These are the activations of a small neural network, seen along a few directions. Each row is one input.
Each table varies a few parts of the input and shows all the possible inputs, shuffled.
Descriptions start from the smaller parts, as in this example, which fits no table here: one of 3 separate values, together with either a single point or one of 9 places along a line or (one of 6 places along a line, together with one of 8 places around a ring).
Shared parts are said once, and a part with two or three values counts as separate values.

Other details of the inputs shift rows strongly along two fixed directions, in all tables alike. That doesn't count.

Rows:
r1: [1.38, -1.29, 7.31, -2.57, 0.37, -3.08, 0.22, -4.35, -5.97, 3.94, 3.97]
r2: [-2.02, -6.31, -5.95, -3.04, 1.52, 4.51, 4.08, -0.24, 2.20, 1.77, -2.71]
r3: [1.46, -2.68, 5.88, -1.03, 1.21, -2.65, -0.35, -2.77, -1.40, 2.66, 1.31]
r4: [4.03, -2.75, 4.28, -2.53, 0.26, -2.55, 0.46, -3.32, -1.02, 0.76, 1.19]
r5: [0.45, 3.90, -1.32, 4.41, -0.13, 0.01, -1.94, 1.98, 0.85, -2.03, 0.81]
r6: [-3.93, -4.23, -2.67, -2.38, 3.90, 6.34, 2.73, 1.71, 0.62, -0.11, -2.90]
r7: [-0.94, -3.11, -3.52, -3.75, 2.67, 6.54, 3.76, 3.10, 0.44, 3.45, -2.54]
r8: [-1.61, 0.17, -3.82, 0.13, -0.57, -0.51, 1.86, 0.59, 2.76, -0.33, -0.69]
r9: [-1.31, -2.96, -3.28, -2.30, 0.70, 3.36, 0.16, 0.96, 0.12, -2.15, -2.22]
r10: [1.07, 0.07, 1.79, 0.51, 1.44, -0.99, 0.72, 0.85, 1.10, 0.90, -1.34]
r11: [1.78, 6.19, -2.19, 4.76, -2.28, -2.07, -3.58, 2.94, 1.65, -3.72, 1.67]
r12: [4.18, -1.42, 5.66, -4.02, -0.68, -3.06, 1.14, -5.00, -5.84, 1.96, 3.79]
r13: [-0.30, 3.00, -1.24, 4.45, -0.77, 0.03, -3.91, 1.67, 0.82, -1.02, 0.69]
r14: [-0.57, -2.45, 7.50, -2.45, 0.67, -3.35, -1.07, -5.89, -4.96, -0.15, 4.11]
r15: [-1.36, 1.51, 1.36, 2.03, -4.35, 1.50, -0.30, 1.22, 0.76, -1.11, -0.85]
r16: [-1.37, 6.59, -2.63, 4.65, -2.85, -4.88, -1.47, 0.69, 2.62, -2.23, -0.83]
r17: [-3.10, -4.59, -3.25, -3.66, 3.12, 6.18, 2.65, 1.92, 1.18, -0.67, -2.15]
r18: [2.43, -0.65, -1.43, 0.82, -0.40, 1.31, -1.15, -0.14, -0.47, -1.62, 1.65]
r19: [1.78, 3.28, -0.42, 1.62, -0.95, -2.29, -1.44, 2.70, 3.30, -1.11, -1.52]
r20: [-2.50, -0.57, -1.00, 0.62, -0.37, -1.31, -0.05, -2.15, 1.10, 1.45, -0.21]
r21: [0.47, 8.30, -1.07, 3.73, -2.52, -3.06, -2.52, 3.54, 0.15, -0.66, -1.20]
Description of these inputs: either a single point or (one of 4 places along a line, together with one of 5 separate values).
Change only the choice among 5 separate values in r6. List by row number the other rows that result.
> r5, r10, r16, r21

Rows:
r22: [1.12, -0.15, -1.85, -1.34, -0.17, 0.32, 0.10, 0.32, 0.34, -1.61, -0.24]
r23: [-0.40, -2.21, -2.54, -0.46, 0.72, 2.70, 1.65, -0.17, 0.07, -0.21, -0.15]
r24: [0.52, -3.17, 6.66, -3.85, 2.01, -2.12, 1.87, -5.05, -5.70, 2.01, 3.89]
r25: [-0.74, -2.10, -0.65, -0.28, 2.14, 2.08, 1.69, 1.06, 1.53, 0.74, -0.58]
r26: [-0.11, -2.18, -1.29, -0.17, 2.15, 1.41, 0.94, 0.13, 1.38, 1.80, -0.14]
r27: [-1.41, 2.02, 0.13, 1.63, -1.74, -2.46, -2.31, -0.06, 0.50, -1.64, -0.87]
r28: [-1.53, -2.24, -2.14, -0.94, 1.45, 2.90, 0.20, 0.58, -0.20, -1.10, -0.63]
r29: [0.68, 3.18, 1.05, 1.95, -1.45, -0.45, -2.43, 1.23, 0.16, -1.12, 0.01]
r30: [0.23, 3.66, -0.98, 1.51, -1.46, -2.26, -1.28, 0.60, -0.08, 0.56, 0.42]
r31: [1.91, 2.57, -0.09, 1.15, -0.34, -3.16, -1.03, 1.09, 1.63, -1.34, -0.80]
r32: [1.05, 3.78, -0.46, 0.00, -1.60, -2.63, -0.73, 1.36, -0.09, -0.62, -0.91]
r33: [-1.31, -2.52, -1.20, -0.53, 0.00, 1.61, 1.72, -0.81, 0.78, 1.19, -1.29]
r34: [-1.25, -2.27, -0.54, -0.47, 2.92, 1.88, 0.40, 0.68, 0.77, 0.49, -1.10]
r35: [-1.96, -2.52, -0.90, -0.85, -0.02, 2.03, 1.63, 0.27, 1.27, 0.68, -1.26]
r36: [-0.97, -2.17, -2.07, -0.83, 0.67, 2.98, 1.51, 0.74, 0.46, -0.76, 0.01]
r37: [-1.30, -1.81, -2.01, -1.09, 1.21, 3.28, 0.92, 0.37, 0.33, -1.06, -0.29]
r38: [-0.28, 3.83, -0.03, 1.39, -1.58, -1.89, -0.56, 1.40, -0.13, -0.57, 0.25]
r39: [3.35, -1.98, 8.95, -3.44, -1.44, -7.37, 0.86, -7.44, -4.70, 0.25, 4.80]
r40: [-0.14, -2.10, -1.05, 0.05, 2.14, 1.78, 1.78, 0.07, 1.10, 1.24, -0.69]
r41: [0.48, 2.63, 0.93, 2.05, -1.23, -0.82, -3.08, 1.44, -0.41, -1.14, -0.31]
r42: [1.95, 0.05, 0.37, -0.83, -0.40, 0.90, -0.63, 1.44, 0.19, 0.34, -1.24]
r43: [-2.26, -2.16, -0.76, -1.09, 0.54, 2.24, 1.08, -0.25, 1.10, 0.40, -1.50]
r44: [0.99, 2.75, 1.01, 2.18, -1.99, -0.75, -1.88, 1.69, 0.31, -0.86, 0.32]
r45: [0.21, 3.83, -0.71, 1.80, -1.53, -2.02, -0.49, 0.54, -0.39, -0.05, -0.06]
r46: [0.47, -2.07, -0.76, -0.30, 0.68, 2.94, 0.08, 0.73, 0.21, 2.24, -0.34]
r47: [0.70, 2.29, -1.85, 1.88, -1.71, -1.83, -1.83, -0.05, 0.29, -1.55, 1.33]
r48: [1.21, -2.66, 1.82, -0.86, 0.74, 1.98, 1.21, -1.22, -1.52, 1.94, 0.72]
r49: [-0.34, 2.04, -0.92, 1.91, -2.43, -2.66, -1.77, -0.36, 1.26, -0.23, -0.11]
r50: [-0.29, -2.48, 1.81, -1.31, 2.80, 1.02, 1.44, -1.25, -0.15, 0.77, 0.78]
r51: [-0.61, 4.18, 0.08, 1.13, -1.05, -1.62, -1.09, 0.92, -0.33, -0.78, -0.02]
The inputs of r28 and r24 match in every part but one. If r47 is changed in the same way as r28 into r24, which row does it become?
> r30
What do these inputs look like to the network?
> one of 5 separate values, together with either a single point or one of 5 places along a line
Change only the choice among 5 separate values in r50. List by row number the other rows that result.
> r29, r37, r43, r51
List by row number the other rows that have the choice among 5 separate values in common with r41.
> r29, r42, r44, r46, r48
List by row number the other rows that have the choice among 5 separate values in common with r33.
> r27, r35, r39, r43, r49
